These are the activations of a small neural network, seen along a few directions. Each row is one input.
In each table, some parts of the input vary, and every possible input appears once, in random order.
A made-up example of a description, with smaller parts first: one of 5 places around a ring, together with either a single point or (one of 2 separate values, together with one of 4 places along a line) or one of 11 places along a line.
Shared parts are said once, and a part with two or three values counts as separate values.

Other details of the inputs shift rows strongly along two fixed directions, in all tables alike. That doesn't count.
To show where, the next rows are all for the same input, with only those details redrawn:
[ -5.1  17.3 -14.6 -17.9  22.9  -0.4  32.4  -8.1   4.2 -20.0   3.2  -9.1]
[ -6.3  17.0 -13.6 -21.6  19.8  -5.0  31.6  -9.4   4.2 -20.0   2.3 -11.6]
[  0.6 -33.1  13.9 -52.8 -29.3 -39.5 -20.5 -33.4  21.6 -23.2   5.7 -24.0]
[ -6.4  18.7 -11.8 -19.6  22.1  -2.3  32.3  -7.9   2.8 -19.1   1.8  -8.7]
[  3.0 -57.2  31.6 -29.9 -33.1  -2.8  -3.7  13.5 -17.9   7.2   9.7  21.2]
[  0.6 -29.2  17.3 -11.3  -6.7  17.6  24.0  27.4 -24.4  11.0  10.4  27.8]
[ -0.8  -8.7   4.8   4.0  14.3  34.6  47.9  40.2 -33.9  14.9   9.0  36.7]
[ -1.7  -7.9   4.4   2.5  13.4  33.0  49.3  40.9 -36.0  13.2   8.5  35.6]

A family of inputs:
R1: [-27.2  38.8 -24.4   7.2  21.5  -2.0  -3.6  -4.7   7.0  10.9   5.0 -27.3]
R2: [ 23.6  34.2 -10.5  12.5  28.3  -6.8   8.4 -18.9  18.2   6.1 -20.3 -15.7]
R3: [-12.8  14.9  -1.4  35.9   2.4  54.8  -1.4  58.3 -24.3  32.8   9.0  17.2]
R4: [ 11.8  49.1 -21.1  30.3  17.6  -2.5 -20.3  -7.3   4.2  -6.4   5.7 -32.9]
R5: [-10.1 -13.2  11.6  -0.2 -44.9 -29.1 -73.0 -45.2  29.1 -33.7   6.6 -19.7]
R6: [ 10.6 -61.8  30.4   3.9 -42.3   2.5 -25.4  -9.3   4.2  11.8 -11.3  36.4]
R7: [ -7.2  33.4 -23.7   4.6  11.1  16.3  -0.7   3.4  33.7  -8.6 -21.0 -33.4]
R8: [ 13.6  36.3 -17.8   9.8  34.8 -28.5  10.8 -17.8  -0.1   7.5  -6.5  -6.8]
R9: [  5.7 -53.5  32.5  18.6 -55.0   8.0 -39.2   6.4   6.1  -1.2  -7.0  29.1]
R10: [ -1.6  -7.3   4.3   1.9  13.6  35.0  48.9  41.5 -36.2  13.6   8.1  34.5]
R11: [  2.8  42.9 -20.0  29.3  26.2 -20.5  -6.7 -13.8  -5.8   7.7   8.6 -23.2]
R12: [ -1.3 -31.9   4.9 -24.0 -31.1 -52.0 -42.8 -58.4  24.4 -16.6  -5.6  -1.9]
R13: [-21.5  38.5 -22.6  32.2  18.3  -5.2  -4.6 -27.1  -3.5 -15.3   2.0  -0.8]
R14: [  0.1 -28.1  12.1   0.3  -9.1  28.4   8.2  27.6  -4.1  36.9 -20.1  18.3]
R15: [ 11.9   4.7   1.6 -17.6   6.2 -17.0 -21.6  -9.4  19.9 -39.0  13.7 -35.2]
R16: [-14.0  26.9 -25.6 -12.1  25.9 -13.1  14.5  -9.2  12.9  10.8 -10.1 -13.3]
R17: [ 31.3 -41.0  37.7  13.7 -46.8  -3.3 -44.9  20.8  -6.1  18.6  -7.4   7.0]
Describe the family of inputs behind these rows.
Answer: either one of 2 separate values or (one of 3 separate values, together with one of 5 places around a ring)
What sort of input is R14?
Answer: one of 3 separate values, together with one of 5 places around a ring
Change only the choice among 3 separate values in R9. List by row number the other rows that result.
Answer: R7, R17

A family of inputs:
R18: [  7.1  19.2  -3.4  12.9  16.6  -2.4 -14.0   1.1  11.6   9.9  -9.3 -26.0]
R19: [-19.1  12.1  -9.1   7.4  26.2  38.5  52.8  11.7  -9.6  -2.8  -8.3  32.3]
R20: [ 14.3  20.5 -10.4  15.0  39.8  19.1  51.8   1.0   0.7   1.5 -12.6  21.4]
R21: [-16.2  19.4 -16.1   7.6  -3.2  10.9  -4.8  -7.7  16.5  -2.6  -3.5 -25.1]
R22: [ 12.2  32.2 -19.1  41.5  28.4  24.5  21.2  16.0  -4.0   4.4 -21.5   8.4]
R23: [-17.8  16.1 -15.4  -1.7   7.1   2.7 -20.5  -2.3  21.2   2.4   4.3 -29.7]
R24: [ 14.4  33.3 -13.9   7.5  31.1  17.9  46.3  17.3  -6.5  11.7 -12.0  -3.5]
R25: [ -6.9 -52.2  22.8  10.3 -45.9  31.7 -23.4  15.6 -14.0  16.6  -2.6  48.6]
R26: [-11.6  37.4  -9.9  40.4  29.1  -5.9   9.9  -2.5 -39.5  31.7  -2.6  30.9]
R27: [ -2.1  13.2  -6.5  11.6  28.9  18.9  44.3  27.6 -29.3 -13.5   8.0  19.4]
R28: [-11.1 -70.4  35.1 -29.8 -49.5  -3.2 -16.9  18.1  -5.9  11.8  -0.6  26.4]
R29: [  8.1 -50.9  36.9  16.4 -45.9  16.3 -26.8  18.8 -30.2   4.4  16.8  51.6]
R30: [ -8.9 -57.2  24.0  10.0 -47.8  21.0 -26.5  32.1 -12.5  19.3  -1.5  38.5]
R31: [ 13.6  30.8 -18.9  39.8  29.0  31.3  23.5   0.1  -4.2   2.1 -18.6  20.6]
R32: [ -4.6  18.3 -24.2  22.2  36.3 -12.6  43.2  -0.9 -36.1  35.8  11.5  28.3]
R33: [ -8.6 -64.4  36.1 -41.6 -46.6  -2.9 -32.0  26.0  -7.1  31.4  11.2  10.4]
R34: [  0.0   0.3  -1.4  -8.4  17.3  -1.8  21.4 -22.9  -3.7 -33.0   8.9   3.0]
R35: [ 13.6  19.0 -14.5 -54.0   3.3 -55.5 -28.6 -47.0  51.6 -16.9  -8.2 -61.8]
R36: [  1.5  11.0 -15.2 -58.0   5.0 -58.8 -38.3 -54.3  36.5 -42.1  14.7 -73.6]
R37: [ 11.1  38.6 -14.6  37.1  25.6  27.2  19.7  17.6  -5.3  12.5 -15.7  -5.8]
R38: [  5.9 -50.0  42.2  -8.2 -47.6 -16.9 -59.5  17.9  -6.1  12.4  29.7   0.7]
R39: [  6.8 -56.5  38.2  -0.1 -56.8 -16.4 -48.7  10.2  -7.8  -6.6  16.1  19.6]
R40: [ 14.8  10.7 -11.0 -35.4   6.6 -50.5  -9.4 -50.1  51.1 -30.5 -18.0 -42.0]
R41: [ -0.7  41.9 -10.0  35.2  20.4  24.8  22.5  22.9 -17.6  -4.1  12.1  -2.1]
R42: [  1.5  17.0 -11.6 -49.1  -6.2 -53.7 -19.1 -55.5  34.5 -47.7   7.2 -64.3]
R43: [-17.3  10.6 -10.0 -28.5  -1.0  -4.1  11.8 -10.7  15.7  -8.2  -5.6 -26.0]
Describe the family of inputs behind these rows.
Answer: one of 2 separate values, together with either a single point or (one of 3 separate values, together with one of 4 places along a line)
The inputs of R24 and R37 match in every part but the choice among 2 separate values. If R35 is changed in the same way as R24 into R37, which row does it become?
Answer: R18
Change only the choice among 3 separate values in R33. List by row number the other rows that result.
Answer: R35, R36
Change only the choice among 2 separate values in R20. List by row number the other rows that result.
Answer: R31

A family of inputs:
R44: [  5.4 -14.8  22.4 -32.4 -42.2 -18.5 -26.8   6.3 -14.0   3.5  14.5 -29.7]
R45: [ -5.1  18.3 -16.0 -43.3 -21.2   2.4   6.1 -20.7  39.3 -34.4  -9.3 -48.4]
R46: [ 34.3  -9.7  14.5  33.2  13.4  19.4  -6.4  37.2 -23.1  47.1   2.5  39.0]
R47: [-22.9  39.2 -28.9  11.3  27.3  25.6   9.8  34.1  13.9   2.6 -20.6 -19.5]
R48: [ 28.1  32.1  -6.8 -20.6   0.6 -51.3   1.7 -46.2   9.7 -17.1  -9.2 -44.4]
R49: [-25.2  27.4 -24.9  29.5  31.6  32.3  22.5 -16.4  -7.7  11.3 -13.1  19.5]
R50: [ 29.0 -47.8  26.6 -39.4  -7.4 -26.7 -13.5 -11.4   4.8 -12.7  10.0   9.3]
R51: [-10.4  24.4 -16.2 -14.8 -18.0 -16.4 -15.3 -51.0  22.4 -13.0 -21.9 -13.1]
R52: [  2.3  -0.2  23.7  11.3 -27.7  33.9  -6.0  51.7 -29.1  47.5   9.6   7.5]
R53: [  5.1 -35.6   8.9 -13.1 -15.9  48.2   6.9  53.7  -8.2   5.7  11.4  27.0]
R54: [  0.7  18.7  -8.8   8.3  46.5  -0.9  58.1  22.2  -9.1  -7.0 -10.3   8.5]
R55: [ -6.4  29.3 -10.1 -50.2   2.0 -14.9  12.2 -21.4  20.5 -36.9   6.8 -56.6]
R56: [ -9.6 -17.3   9.2  27.2   0.5   9.9  19.1   9.3 -56.1  25.9  25.2  39.9]
R57: [-20.8  48.1 -37.4  36.2  31.4 -10.2  12.4   0.9  -7.4  10.8  -5.7  12.0]
R58: [ 13.0 -34.3  25.8   3.1 -19.2 -31.3 -40.3 -30.2  13.3  33.1  -0.4 -16.5]
R59: [ 29.2 -22.9   9.9  17.2   9.6  28.5  -6.0  28.5  -6.4  31.1 -15.6  35.8]
R60: [ -8.5 -29.0  20.6 -20.5 -20.7 -16.1 -29.2  -2.3  -7.6   7.6  29.7 -31.7]
R61: [  8.4 -49.9  25.4  -4.6 -23.2  -9.2 -32.9 -27.1  19.2  22.9 -18.4  -6.7]
R62: [-20.3 -18.1  -0.9  29.0  -8.4  20.0   0.9  34.4 -24.4  27.1 -16.6  53.7]
R63: [  7.0 -50.9  22.3  11.8 -16.7  16.0  25.7  49.0 -11.3  18.3 -20.9  45.9]
R64: [-21.0   7.7  -7.7 -38.1  15.5 -12.3   4.7 -30.1  24.2 -31.9  20.6 -52.9]
R65: [ -4.8  37.9 -10.5  76.0  11.1  26.5  -2.1  23.2  -1.8 -38.9  -6.6   6.3]
R66: [-15.5 -65.6  26.5 -25.0 -45.1 -13.0 -19.9 -35.0  12.4  -7.7   2.3  20.6]
R67: [-21.2 -45.6  12.4 -21.3 -36.5 -27.0 -16.8 -10.3  19.1 -16.1 -10.7  22.7]
R68: [-21.0  20.3 -21.7   2.7  25.0  48.9  46.0  17.0   6.5  -6.4   1.2 -11.8]
R69: [  4.2  31.2 -32.5 -16.6  23.2 -46.9 -19.9 -51.8  10.6 -32.9  16.1 -19.4]
R70: [ 24.5 -47.8  36.8 -18.4 -54.2 -15.2 -34.3 -11.1   8.8  25.5 -25.2   1.1]
R71: [ -4.7 -18.0  12.2  -1.1 -30.9  29.0  29.1  12.6 -20.9   7.3  -8.5  49.2]
R72: [ 22.6  43.0  -9.9  -3.8   4.8 -40.0 -10.8 -44.0  29.0   5.1 -18.4 -45.3]
R73: [  1.2  13.4  -4.2   9.5  50.2  16.8  59.9  -4.9 -13.8  -1.2   1.9   3.7]
R74: [-12.9   1.0   7.1  20.3  -3.5  16.2 -10.1  60.8 -15.2  38.7   5.3   5.0]
R75: [ -2.7 -29.9  26.5 -43.8 -42.0 -35.4  -9.9 -36.4  -4.6 -17.7   8.8   8.5]
R76: [  3.0 -31.2  10.5 -27.2 -25.1   6.6 -54.4   7.6  23.8   4.8   1.1 -14.8]
R77: [  7.4 -35.4  21.5  25.7  -9.1  15.9   1.6  48.2 -14.7  39.8 -28.6  38.3]
R78: [  9.0 -27.1  19.1 -20.8 -29.3 -10.6 -65.4  12.1  14.5  19.3  21.2 -16.1]
R79: [ -7.8  24.4  -8.5 -25.3 -18.0   5.1 -18.9 -14.0  30.8  -7.3 -17.0 -46.8]
R80: [  9.3 -56.8  26.6   9.3 -13.7  34.2  29.1  21.5 -15.1  24.4  -8.8  39.2]
R81: [-17.8  20.2 -20.7   5.8   6.6 -30.9 -23.9 -61.5  18.5   1.3   7.9 -23.0]
R82: [ -6.5  48.1 -26.3  -6.3  -7.3 -39.5 -18.3 -61.5  21.0  -8.2  -6.5 -29.4]
R83: [ 10.6  13.9  -8.2  -8.5  22.3 -48.8  -2.6 -55.9  16.3 -12.8   4.6 -48.5]
R84: [  6.7 -30.6  22.9 -22.3 -55.8 -43.8 -31.3 -28.3 -24.2   2.3  13.3   7.9]
R85: [  3.7  42.0 -21.8   4.1  42.5  21.2  14.3  33.3 -19.4  -3.4  23.0 -12.2]
R86: [  6.4  44.8 -20.6  36.7  41.4 -11.9  17.3  13.5   6.3  21.9 -19.1  -7.8]
R87: [  7.6  60.8  -9.3  65.8  -1.3  38.2   6.1  -2.7  -3.5 -42.5  -6.0  -7.0]
R88: [-18.1  41.9 -32.4  25.2  36.9 -19.3  29.7   4.3 -24.0  -7.6   4.3  10.0]
R89: [ 32.6  14.5 -11.6 -15.8  25.4 -44.3 -14.6 -29.1  10.7 -16.1   4.9 -23.4]
R90: [ 22.2  29.3 -30.5   3.9  47.2  26.1  46.4   2.4  18.2 -18.5 -14.7  10.2]
R91: [-22.3  31.0 -20.2  -8.9  37.7  11.8  39.7  36.6  -1.9 -17.9   7.0 -18.0]
R92: [ 12.6  48.4 -19.6  64.6  24.5  37.1 -11.2   5.1   7.4 -47.4   3.7   3.9]
R93: [-20.5  10.8  -9.4 -16.0   4.5   7.5 -24.4 -25.6  36.5  -4.1  -7.0 -48.7]
R94: [ 25.4 -41.2  28.0  -0.6 -34.0  32.3  33.8  32.5 -21.9  22.6 -17.5  42.4]
R95: [  1.2 -42.4   9.3 -35.1 -28.8 -15.7 -28.2 -26.2  24.6 -23.0   2.4  22.3]
R96: [-21.2  23.3 -26.1   2.3  22.3  31.5  40.2  43.1   9.8 -12.8  -8.9  -7.3]
R97: [  6.0 -48.6  24.4 -53.5 -26.0 -10.1 -32.3   9.7   7.5 -15.1  26.9 -10.4]
R98: [-18.8 -55.4  28.8 -31.8 -32.2 -45.4 -19.8 -11.9  -1.9 -14.5  11.8  21.3]
R99: [-16.3  51.0 -28.9  11.0  39.8   0.3  25.9  35.3 -11.9  -4.4   9.3 -27.4]
R100: [-11.8  -5.7  15.0  25.4  -0.9  40.1  -2.9  41.8 -23.1  49.2  19.8   5.5]
R101: [-16.0 -44.5  29.7   3.1  -5.2  17.4  25.5   8.4 -40.5  14.3  24.1  50.4]
R102: [ 19.0  37.5  -9.3  -7.8  32.7   6.5  61.5  -2.5 -12.7 -10.0 -10.5  -3.9]
R103: [  1.1 -23.2  11.8  -7.9  11.5  14.3  17.2  16.5 -31.1  -2.2  22.6  53.9]
R104: [ 15.0 -17.3  14.5  23.9   6.1 -12.5  17.6  43.4 -36.6  27.6  -1.7  26.0]
R105: [  1.3 -19.9  25.4  45.1 -34.9   9.8 -50.8 -24.2  11.0 -36.6   8.5 -10.7]
R106: [  0.1  55.9 -43.8  29.4  44.8   7.3   6.6  -9.5  -6.0   6.2   7.0  16.4]
R107: [ -5.0  27.0 -34.3 -13.3  15.6 -19.1 -28.3 -53.1  38.0 -26.8 -11.8 -11.4]
The inputs of R96 and R45 match in every part but one. If R67 is changed in the same way as R96 into R45, which row does it become?
Answer: R71
The inputs of R104 and R83 match in every part but one. If R86 is changed in the same way as R104 into R83, which row does it become?
Answer: R58
Describe the family of inputs behind these rows.
Answer: one of 4 separate values, together with either a single point or (one of 3 separate values, together with one of 5 places around a ring)
Change only the choice among 3 separate values in R79. List by row number the other rows that result.
Answer: R51, R70
Change only the place on the ring of 5 in R48. List by row number the other rows that result.
Answer: R70, R72, R94, R102
Change only the choice among 4 separate values in R61. List by row number the other rows that result.
Answer: R59, R70, R77
Change only the choice among 4 separate values in R84. List by row number the other rows that result.
Answer: R56, R69, R88

A family of inputs:
R108: [ -5.3  23.6 -12.6 -13.4  12.9   2.1  14.5  -8.0  30.9 -31.1 -15.4 -29.6]
R109: [  6.2  50.4 -19.5  38.2  21.4  39.4  23.2  34.7 -12.8  19.5  -7.2   0.2]
R110: [ 13.7 -34.3  31.6  32.5 -21.0   6.5  -4.9  23.6 -37.1  43.6  -5.3  43.1]
R111: [  0.7 -31.8  25.7  15.7 -15.3  11.0  -7.5  53.1 -42.5  32.0  23.9  37.3]
R112: [ -2.7  18.9 -15.7 -21.4  13.5 -19.4  11.8 -23.5  13.9 -26.7  17.4 -28.2]
R113: [-25.3 -57.3  25.3 -24.0 -49.5   6.1 -24.7  13.8  -6.1  23.2   6.9  14.3]
R114: [  1.6  15.8 -19.0 -32.2   3.5 -43.1   5.3 -57.5  38.8 -36.3 -15.1 -21.8]
R115: [  0.8  45.7 -25.2  20.8  41.3  34.4  33.7  44.4 -15.9  19.4   1.3  -5.3]
R116: [  4.8  18.5 -11.8 -47.6  17.1 -44.9   2.0 -60.8  32.8 -25.9  -3.9 -34.2]
R117: [ -2.8  46.4 -27.4  38.7  41.1  55.3  29.0  24.5   2.7  -2.6 -15.4   6.0]
R118: [ -0.1  38.9 -17.1  11.6  50.9  46.6  58.6  38.7 -12.9   6.5  -0.9  -6.6]
R119: [  0.7 -71.2  33.0 -40.1 -64.2 -37.3 -47.0 -28.0   8.3 -29.2   8.0  -1.9]
R120: [  9.5 -65.5  28.6   5.2 -45.9 -15.0 -33.9  -6.9   0.8  20.9  -1.6  36.1]
R121: [  0.1 -38.6  22.8  30.4 -21.8  35.5 -16.2  28.2 -32.5  13.4   9.9  50.2]
R122: [  1.5   9.8 -10.2 -14.4  19.7 -41.1  -8.9 -27.5   8.7  -0.4  -5.0 -21.8]
R123: [ -3.5  30.6  -8.4   0.1  -3.7 -36.1 -35.1 -48.7  22.8 -26.3   2.4 -37.7]
Describe the family of inputs behind these rows.
Answer: either a single point or (one of 3 separate values, together with one of 5 places around a ring)
Change only the choice among 3 separate values in R111. List by row number the other rows that result.
Answer: R115, R122
